These are the activations of a small neural network, seen along a few directions. Each row is one input.
In each table, some parts of the input vary, and every possible input appears once, in random order.
Descriptions start from the smaller parts, as in this example, which fits no table here: one of 5 places around a ring, together with either a single point or one of 11 places along a line or (one of 3 separate values, together with one of 4 places along a line).
Shared parts are said once, and a part with two or three values counts as separate values.
In the rows, 128 means zero.

Other details of the inputs vary at random and push rows far along two fixed directions, the same in every table; ignore that.

Rows:
R1: [ 69 110  99  93 119 122 151  60 138 115 169 104 165 135]
R2: [122 160 143 147 172 140  90 210  89 141  90 131  81 169]
R3: [ 94 132 117 142 123  87 105  65 169  79 174 110 146  78]
R4: [150 102 121 135 106 138 160 103 135 185  86 126 150 171]
R5: [ 39 146  92 129 162 128  80 162  73  89 162 125 101 114]
R6: [155 141 136 126 116 117 129 106 161 154  98 118 122 193]
R7: [185 122 170 121 110 123 145 124 174 145 110 132 144 125]
R8: [160 139 125 135 114 123 116 110 164 156 101 119 136 183]
R9: [148  99 122 137 111 143 158  98 130 188  88 118 150 176]
R10: [ 98 107 125 103 109 117 142  67 153  97 188 115 159  84]
R11: [188 106 154 141  98 121 175 117 154 154  97 141 141 117]
R12: [102 112 123 102 114 118 153  65 152  93 179 117 164  83]
R13: [185 117 163 127 116 134 134 117 169 151 112 128 153 126]
R14: [194 137 147 144 116 123 111 109 173 136 110 128 136 129]
R15: [135 121 118 132 141 166 145 212  60 170  86 156 105 151]
R16: [193 141 161 135 115 110 129 112 176 130 109 130 120 133]
R17: [ 71 127  83 109 107 106 119  59 145 101 172 112 143 138]
R18: [168 122 156 135 141 155 158 217  70 141  96 168  90 102]
R19: [ 59 135  94 133 122  85 110  65 159  96 167 102 145 131]
R20: [187 102 145 147 104 133 163 110 150 159  98 137 150 117]
R21: [177 157 144 140 162 166  97 206  87 122 105 148  94 112]
R22: [161 160 155 163 180 152  81 208  93 121  98 134  98 106]
R23: [105 131 113 112  99  88 134  69 166  70 183 127 132  80]
R24: [156 141 131 129 111 120 123 109 164 155  97 119 128 187]
R25: [146 142 137 157 146 120 101  99 159 155  91  94 144 177]
R26: [152 121 139 118 115 133 138 117 159 171 104 120 154 179]
R27: [ 69  95  82 111 105 119 180  52 120 126 155 113 160 125]
R28: [ 83 106 104 120 135 151 149 163  55  94 171 152 110  56]
R29: [197 139 147 145 112 115 117 116 179 132 112 132 134 126]
R30: [188 121 163 127 113 126 140 124 175 147 115 132 153 124]
R31: [ 58 128  97 134 129  97 100  54 148 105 165  91 148 138]
R32: [129 139 142 109 150 166 121 221  78 157  98 147 100 164]
R33: [149 109 128 129 100 127 173 109 138 180  84 129 142 174]
R34: [ 79 128 130  90 142 132 139 177  80  76 182 154 101  64]
R35: [ 73 150 127 130 160 109 101 169  92  59 173 139  86  62]
R36: [130 129 136 116 160 181 106 209  69 165 100 136 110 166]
R37: [191 105 145 147 100 125 170 118 155 155 101 141 149 115]
R38: [146 123 149 110 117 127 150 114 157 169 100 119 140 190]
R39: [ 62  99  91 101  93  99 190  58 126 123 159 124 144 135]
R40: [179 144 166 162 129  99 108 116 186 129 102 118 129 123]
R41: [169 120 141 144 150 177 150 208  64 144  93 158 107  99]
R42: [ 90 142 107 116 147 142  96 164  76  71 182 143  95  68]
R43: [ 46 123  94  89 145 153 120 170  62 105 171 139 116 115]
R44: [ 37 150  97 124 156 118  95 167  79  83 162 129  92 116]
R45: [139 148 122 132 159 170  85 201  73 150  99 136  93 169]
R46: [ 75 145 118 140 165 129  80 165  83  71 175 129 100  63]
R47: [ 97 134 117 143 120  78 111  72 174  73 177 114 144  76]
R48: [161 138 126 134 128 134 118  98 152 156  98 108 141 183]
Description of these inputs: one of 2 separate values, together with one of 4 places along a line, together with one of 6 places along a line.
The inputs of R43 and R13 match in every part but the choice among 2 separate values. If R4 is changed in the same way as R43 into R13, which row does it become?
> R20
Start at R2 and move only the place on the line of 6, one step at a time. The first step leads to R44. Which rows follow, in order?
> R19, R5, R31, R25

Rows:
R49: [156 149 148 151 160 150 101 223  85 128  99 151  85 109]
R50: [164 124 155 130 119 121 132  99 175 135 124 117 152 126]
R51: [135 128 134 117 101  99 145  72 184 149 114 111 144 182]
R52: [191 134 155 139 122 134 117 112 168 151 103 119 144 146]
R53: [ 89 119  97 114  92  81 136   6 189  80 193 104 164  98]
R54: [183 129 157 132 124 132 124 113 168 147 109 118 148 137]
R55: [ 16 135  83 111 153 124 114 147  64  80 180 127 105 104]
R56: [163 120 146 114 112 137 140 116 159 175  96 121 146 187]
R57: [167 156 143 152 164 157  89 226  82 131  95 151  80 125]
R58: [ 24 115  84  99 139 132 127 115  81  92 189 120 134 103]
R59: [166 109 144 153 122 132 153 112 142 175  82 121 145 154]
R60: [118 128 106 137 155 172 118 197  52 145 107 144 105 133]
R61: [144 149 137 149 155 144  98 207  86 116 113 149  87 109]
R62: [166 119 122 125 102 137 150 107 146 168  96 129 141 173]
R63: [ 42 118  89  94 128 129 159 158  57  84 181 153 102  83]
R64: [178 128 166 141 125 119 129 119 171 145 105 123 142 131]
R65: [ 76 117 111 118 104  79 144  47 168  74 189 116 151  76]
What is each input in this table made of?
> either (one of 2 separate values, together with one of 4 places along a line) or one of 9 places around a ring
Start at R59 and move only the place on the line of 4, one step at a time. The first step leads to R60. Which rows follow, in order?
> R58, R55
List by row number the other inputs of the same sort as R49.
> R50, R52, R53, R54, R57, R61, R64, R65

Rows:
R66: [148 154 157 129 135 111 102 136 156  82 164 135 117  67]
R67: [ 87 112 109 125 131 135 144 110  95  92 165 128 135  68]
R68: [175 127 154 123 148 181 129 224  87 162  91 153 118 129]
R69: [176  99 152 133 110 126 151  75 175 163 113 114 175 132]
R70: [122 123 115 150 122 112 143 127 119 115 124 145 119 100]
R71: [144 152 140 151 153 142 101 216  87 160  72 139  81 166]
R72: [157 123 134 113 101 129 130  73 179 162 115 112 158 186]
R73: [184 151 167 143 124  97  79  81 220 113 125  98 148 141]
R74: [ 64 130  85 140 139 120 116 108  96  94 165 114 127 102]
R75: [152 119 136 121 113 132 131  79 181 166 111 104 175 174]
R76: [ 70 122 113 101 113 105 163 124 109  86 173 143 114 102]
R77: [152 132 134 112 110 113 139  77 181 159 105 111 148 190]
R78: [153 113 142 135 123 129 122  72 172 169 111  98 174 165]
R79: [156 139 142 156 174 179  94 201  79 161  77 130 106 147]
R80: [ 59 130  82 139 135 106 117 109 108  94 157 129 116 110]
R81: [ 74 121 102 122 113  97 151 124 108  89 159 143 107  87]
R82: [131 120 126 100 119 151 140 158 101 125 143 149 117 117]
R83: [182 133 143 168 155 162 121 211  78 152  82 147  98 117]
R84: [124 125 125  96 117 126 156 134 119 118 139 142 121 124]
R85: [ 49 135 102 103 127 109 133 123 112  96 170 127 108 136]
The inputs of R71 and R81 match in every part but one. If R78 is changed in the same way as R71 into R81, which row does it become?
> R69
What is each input in this table made of?
> one of 2 separate values, together with either a single point or one of 9 places around a ring
Which other rows does R73 become when the choice among 2 separate values takes its other values? List them by row number.
> R66
